Each row below holds a small network's activations on one input, seen along a few directions.
In each table, some parts of the input vary, and every possible input appears once, in random order.
A made-up example of a description, with smaller parts first: values(3) and (point or ring(9) or (ring(5) and line(6))).
Shared parts are said once, and a part with two or three values counts as separate values.
In the rows, 128 means zero.

Other details of the inputs shift rows strongly along two fixed directions, in all tables alike. That doesn't count.

Rows:
R1: [123 121 125 132 128 124 129 129 127 118 127 131 125 126]
R2: [108 157 194  36 112 164 173  74 149 192 115 119 166  81]
R3: [113 128 123 119 129 131 113 123 141 121 134 120 116 126]
R4: [119 101 123 101 108 158 108 143 200 133 140  96  82 130]
R5: [ 99 110 137  90 118 149 120 112 167 126 138 111 109 105]
R6: [148 132 101 175 136 105 123 144  91 110 136 143 131 149]
R7: [118 113 112 144 130 126 102 146 140 102 137 110 103 146]
R8: [152 113 123 137 133 136 118 145 147 134 124 125 115 137]
R9: [133 125 135 119 116 138 129 142 153 141 122 114 116 137]
R10: [142 114 131 122 133 144 114 140 157 137 123 116 113 132]
R11: [133 120 108 158 129 115 122 144 113 109 137 130 123 141]
R12: [137 125 106 166 132 108 124 148 111 107 123 143 123 145]
R13: [140 128 108 176 136 103 124 152  96 104 126 136 130 154]
R14: [156 166 144 167 144  85 175 123  33 136  98 171 194 134]
R15: [126 165 152 113 135 116 161  94  82 150 117 151 177 108]
R16: [143 164 146 137 136 102 179 103  57 147 108 173 190 112]
R17: [147  97 112 138 127 142 101 156 170 125 135 114  92 141]
R18: [143 111  86 192 135 104 105 170 113  87 136 129 105 168]
R19: [156 121 125 148 138 129 120 151 131 134 115 129 123 144]
R20: [127 122 114 149 129 115 118 142 124 109 125 131 117 140]
R21: [123 123 122 127 125 127 131 123 130 123 132 137 126 119]
R22: [ 88 155 180  46 126 156 144  67 137 161 129 112 156  84]
R23: [ 95 161 187  51 126 147 169  60 111 169 123 129 181  76]
R24: [ 98 117 127  99 122 149  99 118 170 117 147 100  97 123]
R25: [140 122 126 133 117 133 129 149 148 136 124 120 115 141]
R26: [145 122 136 130 135 136 119 142 140 138 117 121 123 137]
R27: [ 92 117 132  83 121 158 101 107 177 124 150  96  98 113]
R28: [125 127 115 132 126 125 123 124 127 123 139 134 124 124]
R29: [143 125  99 169 132 111 118 146 104 110 141 137 122 145]
R30: [112 124 121 110 125 139 116 114 149 125 142 122 115 117]
R31: [127 108  97 158 128 121 106 153 144  97 134 128  97 145]
R32: [106 107 105 119 123 143  91 133 175 107 149 107  85 131]
R33: [173 164 126 199 148  70 178 138  15 127  98 185 197 146]
R34: [140 123 130 124 114 135 140 139 143 145 127 126 123 130]
R35: [108 151 172  82 130 133 160  86 109 153 111 135 168  94]
Each input here is: line(5) and (values(2) or ring(5)).
The inputs of R31 and R20 match in every part but the line(5) part. If R10 is changed in the same way as R31 into R20, which row does it become?
> R26
Which other rows does R18 become when the ring(5) part takes its other values? List them by row number.
> R27, R31, R32, R33

Rows:
R36: [182 164 124 154 141  78 137 123  53 152 126 159 165 133]
R37: [160 159 107 149 101  98 191 126  89 148 154 177 174 120]
R38: [110 164 123 177 120  73 140 164  73  92 107 144 142 167]
R39: [182 137 187  98 145 133 188 121 110 196  66 158 188 114]
R40: [164 141 164 147 104 123 189 174 115 166  89 141 164 155]
R41: [176 123  47 204 152 117  85 146  91 103 163 133  98 172]
R42: [ 89 167 142  95 161 129 151  47  65 122 125 176 185  82]
R43: [121  84 117  80 118 182 101 117 238 154 139 117  73  91]
R44: [204 114  95 229 130  93 109 212 117 116 132 153 120 193]
R45: [109 177 160  96 166 120 149  61  76 137 104 158 195  87]
R46: [128 115 139  80 121 193  91 135 221 172 145  96  92 117]
R47: [ 99  76 148  92  82 172 142 159 216 107  94  74  66 139]
R48: [136 165 152  98 109 120 197  85 106 175  98 179 183  93]
R49: [111 110 106 144  90 129  98 176 190 103 104 106  62 157]
R50: [193 119  47 184 144 133 136 162 118 123 172 158 127 152]
R51: [152 167 158 122 146 120 120 111 101 146 119 127 150 144]
R52: [124 173 112 182 131  87 128 169  62 115 115 137 154 170]
R53: [ 98  90 128  83  76 151 135 133 217 129 144 129  81  92]
R54: [111 116  42 209 131  87 120 142  88  57 155 162  90 155]
R55: [118 155  70 187 125  99 149 131  55 105 170 162 154 128]
R56: [137 106  87 215 131  91 116 196 111  70 106 115 103 213]
R57: [100 137 192  94 123 112 194 103  74 140  87 124 189 119]
R58: [ 43 110 119  67 106 147 129  79 166 112 180  99 100  92]
R59: [124 163 100 188 118  79 134 150  46 108 121 155 151 150]
R60: [ 87 145 198  89 121 106 205  94  95 127  77 123 185 124]
R61: [ 68  88 101 110 144 145  44 115 190  61 137 131  57 112]
R62: [158 144 137  93 130 139 194  78  90 182 143 169 187  78]
R63: [112 183 181  95 170 129 141  72  75 135  97 136 195 108]
R64: [184 138 129 170 123 107 118 173 115 151 103 148 129 150]
R65: [163 159 124 133 133 110 135 105  71 166 174 124 168 124]
R66: [108 125  80 173 118  69 124 150 105  76 126 153 101 149]
R67: [131  90  51 223 160  93  81 158 101  61 176 152 101 148]
R68: [128 136 114  95 128 154  70 108 169 144 163  99  92 121]
R69: [145 128  92 179 103 115 111 189 157 121 106 116  98 177]
R70: [ 98 109  98 156 156 118  44 172 168  55 129 104  69 162]
R71: [190  98  97 213 158 113  87 196 107  94 104 114  89 209]
R72: [144  88 151  73 127 203 110 148 233 174 115  82  90 125]
R73: [115  95  92  71 127 177 117  95 224 144 163 112  81  93]
R74: [ 95  77 165  83  78 178 141 157 208 132 103  71  76 116]
R75: [ 86  87 125  71  74 149 125 113 245 116 136 130  64  95]
R76: [122 118 125 130  85 133 202 108 114 128 159 146 149  88]
R77: [ 70 132 208  23  82 177 154  84 207 188 116 102 119  69]
R78: [146 165 169  92 143 132 146  61  81 174 126 145 182  97]
R79: [213 100  68 238 132  85 127 204 102 111 136 178 122 177]
R80: [101 174 134 104 161 129 142  48  62 134 144 157 191  88]
R81: [ 87 111 210  61 152 153 125  98 138 133 111  84 150  79]
R82: [ 90  64 128 117 157 163  70 152 202  53 129  60  68 153]
R83: [100 121 192  68 162 155 128  92 139 130 111  88 158 101]
R84: [169 149  90 159 141 105 114 113  67 132 148 141 140 146]
R85: [166  77 132 138 126 167  99 197 184 147 108  99  80 144]
R86: [201 142 122 159 125 112 167 140  85 177 135 176 177 127]
R87: [128 123 156  85 135 180  75 128 198 147 143  54  95 157]
R88: [131  80  57 237 160  80  49 183 114  58 148 142  80 144]
R89: [132 106 165  89 136 162  85 139 166 156 133  69  99 131]
R90: [106 173 184 104 165 116 137  81  58 131 107 135 194  96]
R91: [144 187 192  96 148 137 137  85  76 180 119 133 188 112]
R92: [104 157 142 123 120 101 145 132  87 120 118 125 153 136]
R93: [ 76  93 105  78  78 161 144  96 216 104 161 113  73  95]
R94: [ 90 154 163  96 114  93 195  80  63 139 115 156 189  84]
R95: [123 131 139  82 138 170  66 113 169 152 146  76  90 131]
The inputs of R82 and R83 match in every part but one. If R39 is changed in the same way as R82 into R83, which row does it become?
> R72
The inputs of R53 and R75 match in every part but one. If R88 is changed in the same way as R53 into R75, which row does it become?
> R61
Describe the family of inputs behind these rows.
> values(3) and line(4) and ring(5)
Which other rows does R46 become when the values(3) part takes its other values? List them by row number.
> R44, R64
Which other rows does R91 become when the ring(5) part takes its other values? List them by row number.
> R44, R77, R90, R92
Which other rows does R86 become when the ring(5) part takes its other values? List them by row number.
> R45, R48, R59, R68
Which other rows does R48 become when the line(4) part takes its other values? List them by row number.
> R37, R40, R69
Which other rows does R58 become when the values(3) part takes its other values? List them by row number.
> R54, R55
Which other rows does R85 become when the line(4) part takes its other values? List them by row number.
> R44, R62, R79

Rows:
R96: [137 112 101 156 117 117 127 139 126 117 147 154 114 126]
R97: [109  97  98 126 148 147  49 139 178  81 159  95  63 136]
R98: [ 75 133 159  74 135 154 118  94 147 121 126 105 130  85]
R99: [118 142 140 118 123 126 163 103 115 129 115 148 146 105]
R100: [204 140 137 185 134 105 156 180  93 159  85 149 156 169]
R101: [152 130  93 174 108 105 141 152 108 116 142 162 125 143]
R102: [157 148 121 170 130 102 157 128  68 130 128 142 162 145]
R103: [103 116 138  85 122 142 131  97 159 130 130 124 114  99]
R104: [171 129 143 130 132 144 141 152 148 170 104 128 138 139]
R105: [115 114 111 140 142 126  71 142 144  96 138 100  91 150]
R106: [223 135 105 225 138  97 140 206  96 133  95 157 138 197]
R107: [134 130 104 144 134 126 131 121 121 126 149 140 131 126]
R108: [235 156 155 185 155  93 189 141  28 178  77 192 209 148]
R109: [ 84 106 145  75 104 156 125 120 176 131 128 101  96 111]
R110: [110 124 129  93 124 133 126 110 139 149 137 110 129 114]
R111: [103 117 132 111 140 133 103 111 136 103 129 115 120 115]
R112: [ 85 138 175  85 135 131 150  95 112 133 117 113 161 105]
R113: [114 119 106 158 132 111 106 146 122  95 130 123 114 154]
R114: [ 94 114 107 116 135 148  59 134 183  95 160  87  72 140]
R115: [ 82 120 132  72 110 150 127 108 184 129 132 114 108 106]
R116: [125 143 138 101 134 139 144  87 117 146 143 136 148  93]
R117: [123 184 195  93 147 117 170  69  42 166 103 145 212 107]
R118: [145 100  54 198 121 123  79 185 153  81 165 115  64 176]
R119: [133 144 129 128 109 114 164 120 107 141 135 151 152 113]
R120: [134 123 100 153 113 111 141 133 118 125 140 159 133 125]
R121: [107 101  91 142 143 141  53 148 162  84 152 103  73 149]
R122: [ 68 138 179  55 131 143 141  82 139 140 121 103 154  90]
R123: [116 130 131 126 115 126 145 127 135 117 123 127 121 127]
R124: [173 117 144 136 131 139 133 173 152 163 101 113 121 153]
R125: [112 140 150  85  97 141 162 100 130 157 133 131 146  98]
Describe the family of inputs behind these rows.
> line(5) and (point or ring(5))
The inputs of R105 and R97 match in every part but the line(5) part. If R100 is changed in the same way as R105 into R97, which row does it become?
> R108
A walk changes only the ring(5) part. It starts at R117 and steps to R102. List the rest of the walk in order.
> R125, R109, R112
List by row number the other rows that have the line(5) part in common with R98.
> R99, R104, R107, R120, R121
List by row number the other rows that have the line(5) part in common with R114.
> R101, R106, R113, R115, R118
Which other rows does R116 become when the ring(5) part takes its other values? List them by row number.
> R96, R97, R103, R111
